A small network was shown many inputs. Here are its activations along a few directions, one row for each input.
Each table varies a few parts of the input and shows all the possible inputs, shuffled.
Descriptions start from the smaller parts, as in this example, which fits no table here: line(6) and (point or ring(11) or (values(3) and ring(8))).
Shared parts are said once, and a part with two or three values counts as separate values.

Other details of the inputs vary at random and push rows far along two fixed directions, the same in every table; ignore that.

Table:
x1: [ 22  29 -12  11  27  -8 -49  21  12  36   9 -27   1   7  28]
x2: [  5  -8  -7  32 -63  31 -13 -17  22 -14 -37  61  -3   7 -50]
x3: [-10   1  -2  39  54  19  15  -6  60 -16  20 -27  24 -21  -3]
x4: [ 25  12  20 -15  51   9 -14 -11  13  38  13 -42   6  28 -12]
x5: [  3 -12   7  -1  47 -13  13 -15  51  20   5 -25  13  -1 -22]
x6: [-14 -19  -9  30 -72 -22  13  12  17 -32 -27  64 -26 -19 -17]
x7: [-10  28 -21 -51  -1  -2   9 -18 -31  36  39 -24  25  10   5]
x8: [ -6   1 -12  -6 -23   0 -13 -26 -36   4 -27  21   5  23  13]
x9: [ -4  23 -34 -24 -71  -1   3  -5 -16  -4 -10  40   8  -1 -50]
x10: [ 25  13  11 -44  25 -25  -8  18 -63  23   0 -25 -18  12  12]
x11: [ 14 -23   6  52   5   1 -18  21  35   2 -17  23 -24 -30  20]
x12: [-11 -19  18  27  40  20  16  16  59 -25  26 -29  13 -31  17]
x13: [-14 -15   2 -35 -30   2  18 -10  -9   5  22  -1   7  -8  13]
x14: [ -9 -14  -5 -15 -50   0   7 -14 -70 -12 -28  46 -17   1   8]
x15: [ -7   2  -1 -11 -31  30  -1 -33 -25  14  -6  18  13  25 -15]
x16: [  1 -19  15  57  63  18  -2  22  23 -21   0 -17  -9 -25  36]
x17: [-14  48 -14 -45 -11 -18  11  33 -79 -22  33 -20  -6   9  12]
x18: [  5   9  14 -33  33 -47   9  24 -17  23  27 -37 -13   8  16]
x19: [  4 -26   4  23 -19   4   3  16  71  -3  11  11  -2 -32   1]
x20: [  8 -29  10  26   3 -12  -6 -25  19 -18 -66  32  -6  18 -21]
x21: [-33 -39   1  20 -58 -17  32 -22   0 -34 -24  62 -18 -10   1]
x22: [  1  -3   3  59  62  16 -20   3  38 -19 -13 -25  11  -1  26]
x23: [ 11  17   4 -91 -19 -22  12  11 -53  14  21 -29   0  14 -17]
x24: [ 10  42   0  -6  37  37 -15   4 -23   6  31 -49  18  19  -2]
Each input here is: values(4) and ring(6).
Changing only the ring(6) part turns x1 into x6. The same change can be made to x8. Which row results? -> x21
Which other rows does x10 become when the values(4) part takes its other values? List them by row number. -> x11, x14, x16
Which other rows does x4 become when the values(4) part takes its other values? List them by row number. -> x2, x15, x24

Table:
x25: [  7  10   4 -30  20 -23   1  20  -5  26  40 -37  -4  -3  26]
x26: [ -3 -15   0  33   1  19   2 -10  41  -6  -5  11   7  -8 -11]
x27: [ -1  25 -17 -65 -61  -4   4 -12 -66   3  -7  20   1  26 -39]
x28: [ 12  13   0 -19  32 -21 -10  20 -21  27  24 -33 -10  -1  37]
x29: [ 15  18  -2 -26  25  -3 -12   4  -2  42  31 -37   8  11   8]
x30: [  0 -10   3  37   4  19  -4 -11  37  -6 -13  15   5  -5  -3]
x31: [  6  27 -17 -50 -56  -5 -11 -11 -81   4 -21  22  -2  29 -28]
x32: [-11 -22   5  28  -6   0  15   7  38 -21   4  11  -4 -22   7]
x33: [ -6 -14   1  27   2  18   5 -11  45 -10  -2  10   7  -7 -14]
x34: [  0 -12   1  43   7  17  -9 -11  30  -9 -16  12   4  -4  -2]
x35: [ -6 -18   4  37  -1  -3   6  12  32 -19  -6  14 -10 -19  10]
x36: [  0 -13  10  39  21  20  -1  -6  24 -24 -24   5   1  -3 -10]
x37: [ -7 -19   3  30  -5  -3   6  13  39 -16   0  16  -6 -27   4]
x38: [  2   5   5 -33  24 -16   6  13 -11  25  40 -38   2  -6  32]
x39: [ 13  15   2 -22  25 -26  -7  25 -11  28  30 -35  -9  -1  30]
x40: [ 18  23   1 -22  28  -3 -18   3  -7  42  23 -34   6  14  16]
x41: [ -4  38 -22 -42 -55   9 -12  -4 -83 -15 -23  21   2  27 -26]
x42: [ 11  14   2 -29  20 -25  -7  26  -5  31  36 -31  -5  -8  24]
x43: [  5  18   0 -34  31  -8   4   0   1  32  35 -42  15   9   3]
x44: [-17 -28   7  25  -1   6  20  -1  32 -22   4  10   1 -25  13]
x45: [-11 -21  10  45  12   3   4   5  15 -24 -13  16 -11 -13  19]
x46: [-18 -12 -13   8 -71   1  14  -6 -40 -50 -48  66 -18  -7 -22]
x47: [  1 -13   3  39  17  17  -6  -7  27 -19 -22  10   5  -1  -3]
x48: [-21  -6 -12  -7 -75  15  22 -27 -17 -44 -37  56   5   2 -55]
x49: [ 19  20   2 -19  42  -5 -20   6 -16  28  14 -38   5  18  16]
x50: [  5 -23  17  30  23   6   0 -12  26 -11 -30   7  -4   2 -11]
x51: [  2 -22   8  32  13   5  -9 -14  31  -1 -29  12  -1   3  -2]
x52: [  8  19   2 -33  27  -7  -3  -1   2  33  35 -42  13   8   4]
x53: [-13 -14   2  24   7  15  18 -14  44 -15  -1   6  14 -10 -16]
x54: [ -6  19  -9 -49 -51 -19   3   4 -97 -12 -18  27 -18  21  -7]
Changing only one part turns x51 into x41. The same change can be made to x29. Which row results? -> x26
What do these inputs look like to the network? -> values(2) and (line(6) or line(9))
Which other rows does x46 become when the values(2) part takes its other values? List them by row number. -> x28

Table:
x55: [ -7  -9   1  21 -15  13   8 -16  18 -17 -21  25   4   0 -28]
x56: [ -8   6  -9 -20 -38 -12   8   6 -55 -25 -18  23 -13   3  -5]
x57: [-13 -21   4  28  -2   3  17  -5  46  -8   8  12   3 -19  -2]
x58: [  5 -17  18  42  67  17  -3  -8  79  14  18 -35  17 -11  15]
x59: [  5  15  -3 -55  -7 -27   3   9 -33  34  29 -21  -4   7  13]
x60: [ 18  44  -3 -36  49 -11 -23  32 -22  40  54 -67   5  11  35]
x61: [-18 -22   1   8 -27   8  21 -15  24 -20  -4  24   6 -13 -14]
x62: [  4  28 -14 -35 -27   3  -7   1 -47   0  -5   3   4  11 -18]
x63: [ 10  32 -10 -26  14  -3 -21   8 -59  16   7 -23  -1  21  17]
x64: [  0  22 -16 -39 -35  -5   3   8 -44  -4   6   3   0   3 -13]
x65: [ 20  40   4 -33  79 -16 -21  45 -13  61  88 -93   2  -6  74]
x66: [ -4 -25  12  43  33  -4   2  10  66   4  18 -11  -2 -24  31]
x67: [  3 -22  17  54  56   1  -7   4  47  -2  -7 -13  -4 -13  29]
x68: [ -5  -3  -3  -4 -38   2   4   2 -33 -25 -26  34 -13   2 -15]
x69: [  4  23  -6 -27 -23   1  -9   7 -60  -3  -8   6  -7  13  -6]
x70: [  8 -12  12  53  67  19 -10  -9  76  22  16 -30  14  -6  15]
x71: [ -7 -21   8  24   9  14  11 -13  45 -13  -6   6   9  -7 -12]
x72: [ -6 -23   5  24 -20   1  10   2   7 -25 -20  28 -13 -13  -2]
x73: [  1 -26  10  10 -13  -7   6 -20  18  -3 -34  29  -5   3 -21]
x74: [ -6  20 -17 -41 -40  -7   6   8 -42  -1  13   7   1  -2  -5]
x75: [ -8  16 -12 -27 -42   4   9  -5 -37 -14  -8  21   1  11 -33]
x76: [  2  29  -9 -48  -3   0   3   6 -33  13  33 -32  12   9  -2]
x77: [ -4 -21   7  33   2  -2   5   3  39 -15  -8  10  -5 -14   4]
x78: [ -6   1 -11 -11 -41   4   6  -4 -20 -22 -23  31  -1   1 -27]
x79: [  2 -15   4  41  10  12 -11 -11  35  -7 -22  12   1   2  -1]
x80: [  1 -36  14  19   6 -15  13  -9  45   3 -12  11  -8 -11  -2]
x81: [  2 -14  -2 -11 -41  -3   1 -28 -20  -3 -43  41  -4  20 -33]
x82: [ 23  47 -10 -34  53   3 -30  16 -22  50  48 -68  16  16  28]
x83: [ -6 -13  -1  18 -14  24   4 -29  19 -15 -26  22  13   8 -26]
x84: [ -2  19  -9 -29 -19 -11  -2  11 -62 -12  -9   6 -10  11   1]
x85: [  3  34 -11 -41  -3  -5   2  12 -35  16  35 -27   6   7  -2]
x86: [  8 -35  21  31  47 -11   2  -4  69  19   1 -12  -3 -10  13]
x87: [  0 -17   3  32 -12  15  -6 -12   3 -17 -34  30  -7   3  -8]
x88: [-16  -8  -6  -5 -42 -11  14   2 -35 -28 -19  36 -14  -7   1]
x89: [  0 -15   8  38  10   6  -5  -4  36 -11 -19  11  -1  -5  -1]
Changing only one part turns x57 into x70. The same change can be made to x59. Which row results? -> x81
What do these inputs look like to the network? -> line(5) and (point or line(6))
Which other rows does x62 become when the line(6) part takes its other values? List them by row number. -> x55, x58, x67, x69, x89
List by row number the other rows that have the line(5) part in common with x84. -> x60, x68, x71, x75, x78, x86

Table:
x90: [-2 -7  2 16  0  2  0  1 11 -7 -9  9 -3 -5  2]
x91: [  1   9  -1 -11  -4  -2  -3   4 -21   0   3  -4  -2   4   3]
x92: [ -5 -13   4   4  -3  -1  12   1  19  -8   1   6   0 -10  -5]
x93: [ 14   1  15  25  88   3 -15  14  60  39  47 -66  13 -10  43]
x94: [ -6   6  -5 -16  -8 -10   6   6 -17  -1  10  -3  -1  -1   7]
x95: [  1  11  -2 -14  -4   2  -2  -2 -16   3   5  -6   4   7  -4]
x96: [-2 -7  0 12  1  7  1 -6 15 -6 -5  7  2 -1 -6]
x97: [-2 -9  2 13  1  7  4 -8 14 -4 -6  5  2 -2 -6]
x98: [-2 -7  1 12  2  2  0 -6 16 -2 -7  7  2 -2 -7]
x99: [  2  10  -3 -11  -5  -2  -5   6 -20   0   3  -4  -2   3   3]
x100: [  0   4  -2 -20 -12  -5   2   3 -12   9  11  -1   0   0   2]
x101: [  1   9  -2 -15  -2  -1  -2  -3 -16   6   2  -4   3   7  -5]
x102: [  2  13  -6 -14  -4   0  -3   0 -13   6   3  -4   3   7  -5]
x103: [ -1   9  -3 -20 -10  -5   7   8 -10   1  13  -5   1  -3  -5]
x104: [  1   5  -4 -19 -13  -5   1   3 -11   8  11  -2  -1  -1   2]
x105: [-2 -9  2 11  2  4  2 -7 15 -3 -8  6  3 -1 -5]
x106: [  1   8  -3 -11  -4   0  -2   5 -20   2   3  -4  -1   3   3]
x107: [ -8 -13   0  11  -6  -6   9   1  13 -10  -1   9  -4 -10   5]
x108: [ -2 -10   4  15   2   3   2  -2   8  -9  -7   9  -4  -3   2]
x109: [-1 -8  1 11  1  3  1 -7 16 -3 -8  6  2 -1 -5]
x110: [  2  10  -3 -11  -3  -6  -5   6 -19   4   1  -2  -3   3   1]
x111: [ -2 -11   4  14   3   0   2  -3   9  -6 -10   9  -4  -3   2]
x112: [-2 -7  2 13 -1  6  0 -6 15 -6 -6  5  3 -2 -6]
x113: [  0 -13   5  12   2  -1   1  -2  11  -4 -11   7  -4  -1   1]
x114: [  3   8  -2 -12  -2  -4  -2   3 -21   2   1  -3  -2   4   3]
x115: [ 0 -8  2 16  0  0  0  0 11 -7 -9  9 -2 -5  1]
x116: [ -1 -10   2  15   0   4   1   0  10  -7  -8   7  -4  -6   1]
x117: [-2 -8  1 17 -1  4  1  1 10 -7 -7  8 -3 -6  0]
x118: [-1 -9  2 11  2  4  3 -7 15 -4 -8  6  4 -1 -5]
x119: [ -5 -12   6   5  -3  -2  13  -1  18  -8   1   6  -1 -10  -6]
x120: [ 17  14  11  -6  77  -9 -14  22  33  53  65 -73   8  -8  51]
x121: [  0 -12   6  13   3  -2   2  -3  10  -4 -11   8  -5  -1   0]
x122: [  2   8  -3 -13  -2  -4  -3   4 -20   3   1  -2  -2   5   3]
x123: [  0  11  -5 -14  -3   4  -2  -1 -15   3   5  -4   4   7  -4]
x124: [-2 -7  3 17 -1  2 -1  1 10 -8 -7  8 -3 -5  1]
x125: [  1  10  -3 -15  -2   0  -1  -3 -16   6   3  -4   3   8  -4]
x126: [  2  11  -4 -11  -4  -4  -4   6 -19   3   2  -2  -3   4   2]
x127: [  2   8  -3 -12  -3  -5  -5   5 -20   3   1  -3  -3   3   2]
x128: [  0 -11   4  10   2   3   2  -8  17  -1  -9   5   2   2  -7]
x129: [-2 -7  1 12  0  6  1 -6 16 -5 -7  6  2 -2 -4]
x130: [  4   9  -4 -12  -4  -4  -4   5 -20   1   1  -3  -2   3   3]
x131: [  1  10  -5 -14  -5   4  -1  -1 -15   4   5  -6   4   6  -4]
x132: [-2 -9  2 15  1  3  0  0 10 -9 -7  9 -4 -4  1]
x133: [ -2 -12   4  13   3  -1   0  -1  10  -5 -10   8  -3  -4   1]
x134: [  4   9  -2 -12  -4  -6  -4   5 -18   5   1  -3  -4   6   0]
x135: [ -2 -10   4  14   0   3   1   0   9  -9  -8   7  -2  -4   2]
x136: [ -2 -11   5  14   4  -2   1  -2   9  -5 -10   8  -4  -4   1]
x137: [-2 -5  0 14  0  7  1 -5 16 -5 -5  8  3 -1 -6]
x138: [-2 -7  1 17  0  3  0  1 10 -8 -7 10 -3 -4  1]
x139: [-1 -8  0 13 -1  7  2 -6 15 -4 -6  5  2 -3 -6]
x140: [  5   7  -2 -13  -4  -6  -4   4 -18   4   0  -3  -4   6   1]
x141: [ -1 -10   2  14   1  -1   0  -1  10  -6 -10   8  -4  -4   2]
x142: [  1   9  -2 -13  -4  -1  -3   5 -19   1   1  -3  -2   4   4]
x143: [-3 -8  3 12  2  7  3 -8 14 -6 -5  7  2 -1 -6]
x144: [  1   9  -3 -12  -3   0  -3   5 -20   0   4  -2  -2   5   3]
x145: [  1   7  -4 -17 -13  -5   1   4 -11   9  12  -1  -1  -1   1]
x146: [-3 -8  2 11  1  6  2 -7 16 -5 -7  6  3 -2 -4]
x147: [  1  12  -3 -15  -4   2  -1  -2 -15   4   3  -5   3   7  -3]
x148: [-1 -9  2 11  2  2  0 -7 16 -2 -8  6  1 -2 -6]
x149: [ -2 -11   4  15   1   4   3  -2   8  -7  -8   7  -4  -5   1]
x150: [ -6   6  -4 -15  -8 -10   7   5 -18   0  11  -3  -2  -1   7]
x151: [  1  13  -4 -12  -6   2  -4   1 -14   3   5  -5   4   6  -5]
x152: [  1 -10   3  10   1   2   0  -7  17  -1  -9   5   1   1  -7]
x153: [  3  13  -6 -13  -5   0  -3   0 -14   5   4  -4   5   6  -5]
x154: [  0 -10   5  10   3   2   3  -9  16  -1  -9   5   1   2  -7]
x155: [  1  13  -6 -12  -6   4  -2   0 -14   5   6  -5   4   5  -6]
x156: [  1   9  -3 -16  -2  -1  -2  -2 -15   6   2  -4   3   7  -5]
x157: [ -9 -10   0  12  -6  -6   9   2  14  -9   0   9  -3 -10   4]
x158: [  2  10  -3 -14  -3   0  -1  -3 -16   5   3  -5   4   7  -4]
x159: [  2  10  -3 -12  -5  -2  -4   5 -19   1   2  -3  -3   3   4]
x160: [  1  10  -1 -12  -3  -2  -2   4 -20   1   2  -3  -3   4   4]
x161: [  3  11  -5 -14  -4   0  -3  -2 -14   4   3  -5   4   6  -4]
x162: [ 1 -8  2 12  1  2  1 -6 18  0 -8  6  1  1 -8]
x163: [  1  14  -5 -13  -6   2  -3   0 -13   4   4  -4   4   6  -4]
x164: [ -1   7  -3 -21 -10  -5   7   7 -10   0  12  -6   0  -3  -5]
x165: [ -1 -11   3  14   2   0   2  -1  10  -7 -10   8  -2  -4   2]
Changing only one part turns x161 into x118. The same change can be made to x104. Which row results? -> x100
Changing only one part turns x95 into x151. The same change can be made to x111. Which row results? -> x126
What do these inputs look like to the network? -> line(4) and (values(3) or (values(2) and line(8)))
Which other rows does x113 become when the values(2) part takes its other values? List them by row number. -> x128
Which other rows does x120 become when the values(3) part takes its other values? List them by row number. -> x119, x150
Which other rows does x135 become when the line(4) part takes its other values? List them by row number. -> x91, x99, x124
Which other rows does x140 become when the line(8) part takes its other values? List them by row number. -> x99, x116, x127, x130, x132, x141, x159
Which other rows does x100 become when the values(3) part takes its other values? List them by row number. -> x92, x94
